Each row below holds a small network's activations on one input, seen along a few directions.
Each table varies a few parts of the input and shows all the possible inputs, shuffled.
A made-up example of a description, with smaller parts first: one of 2 separate values, together with either a single point or one of 9 places along a line or (one of 5 places around a ring, together with one of 6 places along a line).
Shared parts are said once, and a part with two or three values counts as separate values.
(in the rows, 128 means zero)

Other details of the inputs shift rows strongly along three fixed directions, in all tables alike. That doesn't count.

Rows:
R1: [157 145 154  89 120 103 106 122 136 152 119 137]
R2: [183 130  82 139  65 137 202 163 157 125 123 151]
R3: [209 155 159  94 136 115 107 120 144 120 140 122]
R4: [192 166 162  90 121 104 104 112 148 147 113 145]
R5: [182 149  79 139  73 136 201 171 147 119 117 149]
R6: [130 131 124 145 133 135 101 120 128 128 142 132]
R7: [107 129  86 165  81 154 119 150 104 168 108 146]
R8: [104 120 134 164 127 158 107 140 114 151 137 124]
R9: [ 91 107 101 112 136  97 197 111 116  87 116 116]
R10: [103 102  67 118 108  97 237 125 160  95 121 143]
R11: [ 99 114  64 206 106 181 115 160 101 148 133 143]
R12: [158 147 160 124 142 136 102 138 135 146 140 123]
R13: [154 157 149  90 112 100 103 123 131 147 120 131]
R14: [112 116  93 166  90 156 123 150 108 171 104 155]
R15: [ 96 124 147  90 157  77 149  83 139  88 137 118]
R16: [ 97 110 129 175 122 161  80 125  84 137 135 120]
R17: [171 133 152 122 141 131  96 136 118 132 137 126]
R18: [186 132 157 105 131 119 111 120 140 125 140 126]
R19: [157 140 107 140 104 142 155 132 152 136 131 127]
R20: [154 156 161 129 131 137 100 126 137 140 141 120]
R21: [108 106  79 113 103  99 247 141 138  91 110 136]
R22: [159 153 141 129 147 127  89 131 129 128 143 132]
R23: [127 133 124 144 135 147 107 140 123 124 122 121]
R24: [ 91 108 134 174 131 166  88 129 104 156 140 118]
R25: [121 121 126 148 126 136 110 132 127 133 142 138]
R26: [ 57  84 131 114 158 109 148  96 123  98 119 107]
R27: [ 46  93 129 117 159 108 157 115 113  96 114 111]
R28: [123 122 130 133 118 129 111 125 116 159 107 147]
R29: [182 149  72 139  83 144 202 158 168 134 124 137]
R30: [164 149  78 128  66 127 186 149 152 147  98 161]
R31: [119 127 130 148 129 135 112 140 125 132 141 142]
R32: [115 136 167  74 154  83 150  96 151  84 123 110]
R33: [ 77  96 111 111 127 104 193 115 144  93 114 120]
R34: [129 115 124 140 136 149 111 141 129 131 127 123]
R35: [154 140 164 123 132 138  93 140 142 130 132 129]
R36: [127 121 127 141 138 146 110 146 125 129 124 125]
R37: [ 77 123 147 108 160  90 136  94 123  94 137 120]
R38: [ 35  78 108 139 168 113 141 103  99 108 133 118]
R39: [101 105 124 174 128 163  80 122  85 138 135 118]
R40: [177 150 150 104 140 127 105 126 153 119 131 119]
R41: [ 91 110 119 175 151 156  77 141  92 144 140 132]
R42: [165 150 156  86 115 100 101 130 137 155 122 135]
R43: [195 167 169 101 128 119 111 116 163 133 144 119]
R44: [ 50  92 119 122 151 113 152  93 119  92 116 104]
R45: [116 115 153 138 151 142  91 111 121 145 142 112]
R46: [ 96 113 152  82 176  83 165  92 135 101 130 102]
R47: [119 143 164  76 164  81 158  95 144  99 130 104]
R48: [156 146 152 126 144 126  93 141 132 133 144 139]
R49: [ 87 103 158 102 154  95 143  99 111  99 131 114]
R50: [179 147  83 142  64 137 201 165 152 119 120 150]
R51: [108 138 148 141 155 129  80 124 107 126 141 126]
R52: [162 148 158 107 129 123 107 120 153 115 131 120]
R53: [ 90 119  81 204  97 190 116 176 100 144 114 135]
R54: [ 97 105 125 171 145 168  87 133 100 158 139 115]
R55: [138 110 123 140 131 142 117 135 110 132 134 125]
R56: [185 176 152  68 130 122 103 122 141 148 126 144]
R57: [143 142 104 103 108 140 145 145 130 155 116 155]
R58: [116 134 148 140 158 140  88 117 109 138 137 107]
Description of these inputs: one of 2 separate values, together with either a single point or one of 4 places along a line or (one of 4 separate values, together with one of 6 places around a ring).
The inputs of R53 and R27 match in every part but the choice among 2 separate values. If R15 is changed in the same way as R53 into R27, which row does it become? -> R25
The inputs of R41 and R22 match in every part but the choice among 2 separate values. If R24 is changed in the same way as R41 into R22, which row does it become? -> R43
A walk changes only the place on the line of 4. It starts at R4 and steps to R30. List the rest of the walk in order. -> R7, R13
A walk changes only the place on the ring of 6. It starts at R20 and steps to R47. List the rest of the walk in order. -> R58, R29, R19, R43

Rows:
R59: [183 158 142 152 113 153  41 147 125 194 139 155]
R60: [105 166 101 162 155 135 163 146 196  84 165 130]
R61: [141 115 103 127 125 115 157 154 119  99 120 138]
R62: [ 76  99 177  71 164  83 124  65 145 135 123 108]
R63: [139 118 107 135 117 119 168 128 125 116 145 137]
R64: [ 82 107  80 200  89 187  95 142  98 164 123 140]
R65: [138 118 107 124 129 125 170 145 120 118 136 136]
R66: [ 44 106 137 161 162 138  58  87  67 131 131 115]
R67: [240 149 184  75 129 119 108 143 176 116 134 126]
R68: [143 111 113 143 112 123 161 131 134  96 126 130]
R69: [146 113  96 128 137 126 170 140 124 119 136 125]
R70: [182 179 140 151 105 150  34 149 104 163 144 165]
R71: [ 67 120 102 201  78 187 105 144 107 190 107 127]
R72: [231 194 154  64 137  93  95 134 151 128 133 149]
R73: [133 121 114 123 117 114 157 159 114  98 120 149]
R74: [142  96 112 136 115 141 174 117 153 127 141 113]
R75: [119 149  96 110 113 109 151 145 112 120 115 159]
R76: [ 29 102 148 136 166 130  61 118  64 162 120 135]
R77: [ 81 111 171  67 184  83 126  81 126 126 112 112]
R78: [142  96 111 124 127 147 176 134 147 128 132 112]
R79: [147 113  97 139 126 120 168 124 130 117 146 126]
R80: [ 47  93 162 161 168 165  80 104  76 137 132  74]
R81: [147 108 106 132 136 140 176 134 133 118 131 116]
R82: [ 52  66 159 166 156 149  63 102  83 119 137 101]
R83: [104 167 100 151 166 141 165 163 190  85 155 129]
R84: [121 129  98 110 121 111 158 143 133 150 109 149]
R85: [134 126 121 142 103 140 177 117 146 122 132 100]
R86: [190 181 217  29 189  44  56  63 141 103 151 121]
R87: [ 86 117 190  84 166  91 128  93 119  80 115  84]
R88: [148 108 106 144 125 134 174 117 139 116 141 117]
R89: [100 103 167  92 177  66 117  83 108  74 138 110]
R90: [170 170 166 143 103 178  52 157 135 201 115 128]
R91: [123 127 101 111 111 131 157 134 140 130 111 135]
R92: [204 141 155 162 126 176  48 169 114 144 135 135]
R93: [176 186 154 147 102 176  45 154 119 170 121 127]
R94: [117 112 113 107 111 132 164 137 156 160 105 136]
R95: [129 129 128 142  91 128 164 131 141 102 117 113]
R96: [116 156 111 129  88 124 158 117 139 123 111 123]
R97: [134 121 114 135 105 108 155 142 120  96 130 150]
R98: [124 123 109 126 109 120 162 119 148 148 114 141]
R99: [115 134 109 118 102 105 156 131 134 147 119 161]
R100: [129 139  96 118 121 124 157 133 126 120 110 140]
Describe the family of inputs behind these rows. -> one of 2 separate values, together with either a single point or (one of 4 places along a line, together with one of 5 places along a line)
The inputs of R90 and R71 match in every part but the choice among 2 separate values. If R75 is changed in the same way as R90 into R71, which row does it become? -> R70
The inputs of R61 and R89 match in every part but the choice among 2 separate values. If R81 is changed in the same way as R61 into R89, which row does it become? -> R88
Which other rows does R99 become when the place on the line of 5 takes its other values? List them by row number. -> R59, R62, R71, R98
